A small network was shown many inputs. Here are its activations along a few directions, one row for each input.
Each table varies a few parts of the input and shows all the possible inputs, shuffled.
A made-up example of a description, with smaller parts first: one of 2 separate values, together with either a single point or one of 9 places around a ring or (one of 4 places along a line, together with one of 8 places around a ring).
Shared parts are said once, and a part with two or three values counts as separate values.

Other details of the inputs shift rows strongly along two fixed directions, in all tables alike. That doesn't count.

A family of inputs:
x1: [12,-21,8,-11,-5,2,57,-18,-28,6,-30,21,-30,43]
x2: [32,-8,1,-36,-12,-13,-24,-1,11,6,1,-20,0,-39]
x3: [-39,26,-21,55,15,20,-3,32,29,3,10,-2,26,-7]
x4: [19,-6,4,-30,0,13,-42,-12,-10,-9,33,-2,-6,-27]
x5: [1,-32,13,-10,-8,0,24,-13,-6,-8,-30,23,-39,61]
x6: [-39,37,-21,49,-2,10,-12,30,32,24,5,21,34,-4]
x7: [41,17,5,-38,-12,20,-14,-7,-12,14,8,-6,7,-31]
x8: [-16,15,-35,55,0,-4,0,39,46,5,-1,10,31,-21]
x9: [-46,41,-22,51,-3,-3,-7,26,26,10,9,10,31,-1]
x10: [41,17,1,-34,-14,20,-15,-9,-8,0,9,-8,3,-31]
x11: [6,-4,10,-34,9,-8,-32,-30,-19,-9,28,-14,11,-31]
x12: [9,-47,8,-6,4,-34,47,-16,-3,-12,-40,6,-20,37]
x13: [18,-6,8,-33,2,12,-41,-9,-13,6,31,1,-2,-28]
x14: [40,-11,3,-34,-11,-5,-29,7,15,8,-1,-14,3,-36]
x15: [-2,-35,22,0,10,1,34,-7,-19,-20,-27,-3,-44,59]
x16: [-47,29,-17,50,17,10,3,26,21,15,10,-7,27,-11]
x17: [12,12,11,-41,-15,1,-38,-13,0,11,9,-13,-2,-21]
x18: [-9,-45,12,-5,8,-11,32,-17,-33,-16,-5,22,-41,54]
x19: [41,-5,2,-26,-13,-13,-31,5,11,-11,1,-24,-2,-34]
x20: [11,6,15,-34,2,7,-29,-5,-8,-9,16,-40,-2,-24]
x21: [-28,44,-23,49,9,-1,28,7,11,11,3,9,49,-19]
x22: [-50,28,-12,50,25,-1,9,12,19,2,5,-13,41,-10]
x23: [8,14,16,-41,-7,-10,-33,-26,-2,-2,5,-20,13,-23]
x24: [13,-46,5,-4,-5,-28,43,-1,-3,-13,-35,6,-34,41]
x25: [18,-2,8,-24,-1,4,-43,-11,-18,-13,32,-9,-7,-26]
x26: [-9,-47,11,-9,8,-6,31,-21,-31,-3,-8,27,-41,49]
x27: [-39,25,-16,51,17,20,-3,34,25,15,8,-1,30,-9]
x28: [13,-19,9,-7,-7,-3,59,-14,-30,-6,-27,16,-29,47]
x29: [20,16,13,-32,-16,1,-45,-8,-1,-6,9,-17,-5,-16]
x30: [-31,9,-21,79,4,2,74,21,-1,1,-29,41,0,55]
Each input here is: one of 5 separate values, together with either a single point or one of 5 places around a ring.
The inputs of x11 and x12 match in every part but the choice among 5 separate values. If x18 is changed in the same way as x11 into x12, which row does it become? -> x24
List by row number the other rows that have the choice among 5 separate values in common with x7. -> x1, x10, x21, x28, x30
Change only the choice among 5 separate values in x26. List by row number the other rows that result. -> x1, x2, x16, x17

A family of inputs:
x31: [23,-50,32,-51,4,-11,-13,-28,-29,-22,1,-16,-46,19]
x32: [30,-23,32,-80,-2,-10,-49,-37,-28,-19,20,-35,-24,-20]
x33: [-54,34,-21,61,24,5,14,13,5,9,22,16,41,-6]
x34: [21,-9,10,-20,2,-7,25,-13,-12,-8,-21,-26,-6,0]
x35: [55,-38,16,-45,-17,5,4,1,-7,-6,-23,-1,-43,20]
x36: [-20,71,-34,59,-2,23,2,39,28,23,11,0,54,-42]
x37: [14,7,13,-52,0,-3,-83,-12,2,-5,44,-41,12,-65]
x38: [3,-25,8,9,-11,-5,67,-6,-14,0,-49,30,-34,69]
x39: [84,-29,16,-80,-25,6,-29,-12,-10,-6,1,-17,-32,-29]
x40: [-51,-2,-18,58,17,-10,27,8,1,-1,4,33,11,28]
x41: [7,48,-25,13,-16,8,-50,35,41,21,20,-8,42,-63]
x42: [33,-9,36,-79,7,7,-32,-42,-41,-18,21,-48,-19,-26]
x43: [41,28,-15,-13,-19,7,-41,15,20,9,21,-11,20,-62]
x44: [27,-26,17,-35,-10,-14,7,-12,0,-11,-30,-12,-25,20]
x45: [28,-5,-1,-16,-5,-16,-19,7,16,-6,-3,-27,4,-31]
x46: [-47,-18,5,32,18,-14,41,-9,-13,-11,-12,13,-11,50]
x47: [34,-27,21,-46,-10,-21,16,-27,-17,-14,-25,-23,-21,10]
x48: [-15,-17,-7,31,1,-14,25,20,28,0,-33,10,-6,33]
x49: [45,-3,31,-83,-7,20,-33,-44,-45,-2,25,-17,-21,-19]
x50: [-5,-16,6,3,-3,-15,28,-3,11,1,-37,3,-12,34]
x51: [-23,-25,-4,33,16,-6,22,2,-9,-9,1,25,-13,32]
x52: [-28,44,-10,14,5,8,-64,15,24,3,40,-22,40,-50]
x53: [18,44,-15,5,-8,19,-1,9,5,14,11,-8,30,-45]
x54: [4,-22,0,19,0,-11,26,15,18,-7,-33,2,-16,33]
x55: [74,-14,21,-86,-29,-4,-26,-28,-16,-4,-3,-14,-24,-27]
x56: [42,-21,29,-82,-15,14,-59,-27,-25,-4,20,-14,-34,-14]
x57: [0,7,-12,11,-4,-17,12,3,14,9,-10,7,20,-13]
x58: [23,7,-13,-6,-17,-2,-14,12,18,11,0,9,8,-25]
x59: [30,-8,40,-82,0,12,-43,-40,-30,-12,16,-42,-20,-17]
x60: [-12,-60,23,-12,12,-17,55,-35,-38,-12,-29,32,-49,79]
x61: [-1,0,-7,21,-5,2,55,1,-3,11,-26,26,-2,27]
x62: [-4,20,-24,45,-8,4,7,38,30,13,-8,14,15,-5]
x63: [4,44,-28,17,-7,-10,-35,19,32,10,23,-12,55,-72]
x64: [-15,8,-14,30,3,14,-8,12,-2,4,21,24,0,3]
x65: [-60,35,-14,65,24,16,18,20,10,2,8,2,27,13]
x66: [-9,-9,-2,20,-9,-6,44,7,6,11,-38,29,-14,47]
x67: [54,37,2,-56,-26,8,-48,-12,0,8,24,-26,24,-75]
x68: [-2,0,10,-16,7,-3,-6,-25,-24,-8,18,-1,2,-6]
x69: [-19,-17,-4,23,3,-26,40,3,13,1,-34,5,-1,30]
x70: [16,-13,-7,-2,-1,-13,-7,18,22,-5,-4,-21,3,-21]
x71: [63,-57,18,-57,-10,-13,10,-16,-14,-15,-21,-8,-40,6]
x72: [-34,-28,4,36,15,0,22,8,2,-11,-13,16,-24,53]
x73: [7,28,-16,14,2,4,11,7,5,5,3,-11,33,-38]
x74: [-13,-25,14,5,21,3,52,-23,-40,-12,-11,17,-25,49]
x75: [-42,-43,14,17,17,-19,48,-17,-17,-10,-26,21,-33,73]
x76: [-42,30,-38,72,6,-18,-2,43,52,13,0,1,49,-28]
x77: [-50,-11,-19,59,18,-9,22,13,8,2,3,36,8,27]
x78: [12,0,-5,-1,-14,-6,21,-2,4,12,-18,19,-2,8]
x79: [-7,21,-10,25,-6,9,30,16,9,15,-19,13,13,13]
x80: [-44,-13,8,31,14,-2,35,-7,-8,-10,-15,15,-14,57]
x81: [-43,21,-23,64,8,16,-2,33,14,10,14,27,12,14]
x82: [-4,-8,-6,21,4,-11,52,-2,-2,3,-26,13,7,18]
x83: [-44,35,-13,54,14,27,23,15,-5,11,10,19,17,19]
x84: [-21,62,-11,13,3,29,-46,12,7,18,43,-11,44,-50]
x85: [19,-40,2,-11,-5,-24,31,-6,1,-3,-30,15,-20,23]
x86: [-33,-4,2,20,3,8,18,-2,-9,8,-7,29,-15,46]
x87: [26,30,8,-56,-11,16,-73,-22,-12,9,48,-18,16,-62]
x88: [-23,12,8,-3,7,3,-31,-6,5,-1,14,-12,8,-6]
x89: [-59,54,-27,72,9,18,-3,27,16,16,24,22,42,-4]
x90: [8,-38,6,-8,2,13,8,-5,-21,-7,3,24,-38,36]
x91: [31,28,5,-54,-13,16,-75,-17,-12,3,49,-18,13,-62]
x92: [-54,59,-33,79,19,29,15,25,6,17,29,24,44,-10]
x93: [-34,-33,-2,31,19,-6,15,12,2,-11,0,7,-17,32]
x94: [39,-14,14,-40,-21,-3,4,-8,-7,0,-23,3,-26,14]
x95: [10,38,-17,5,-8,-8,-18,6,17,7,16,-15,49,-61]
x96: [22,-22,9,-28,-7,-25,7,-10,1,-8,-21,-17,-13,2]
x97: [-22,6,-6,16,10,13,-38,21,18,-4,24,-13,9,-18]
x98: [54,-51,25,-57,-10,-6,-1,-9,-2,-17,-28,-22,-45,17]
x99: [-16,42,-25,18,-2,17,-61,17,18,16,50,6,38,-57]
x100: [-23,31,-16,47,7,7,28,21,21,5,-16,-9,27,-1]
x101: [-20,-53,29,-10,19,-13,60,-31,-39,-16,-29,8,-47,79]
x102: [-7,9,-29,51,2,-12,15,30,28,4,-5,13,25,-15]
x103: [0,-23,20,-31,3,1,-32,-12,-4,-10,5,-11,-22,8]
x104: [19,10,3,-29,-6,27,-65,8,-2,2,38,-14,-1,-38]
x105: [-29,-11,0,25,4,6,23,2,-12,0,-9,34,-21,54]
x106: [3,40,-5,1,-7,-1,-29,10,26,4,7,-28,38,-46]
x107: [-54,22,-37,83,21,6,-7,39,26,6,32,21,39,-19]
x108: [39,27,9,-56,-9,-5,-48,-13,4,2,18,-56,30,-75]
x109: [12,-46,25,-17,0,-11,66,-20,-18,-10,-57,2,-43,72]
x110: [8,-33,23,-27,-1,3,35,-36,-44,-10,-12,25,-43,57]
What do these inputs look like to the network? -> one of 2 separate values, together with one of 5 places around a ring, together with one of 8 places along a line
The inputs of x110 and x92 match in every part but the place on the line of 8. If x67 is changed in the same way as x110 into x92, which row does it become? -> x53
The inputs of x39 and x61 match in every part but the place on the line of 8. If x70 is changed in the same way as x39 into x61, which row does it become? -> x108
The inputs of x31 and x75 match in every part but the place on the line of 8. If x64 is changed in the same way as x31 into x75, which row does it become? -> x87
Change only the choice among 2 separate values in x90. List by row number the other rows that result. -> x39
Change only the choice among 2 separate values in x78. List by row number the other rows that result. -> x87
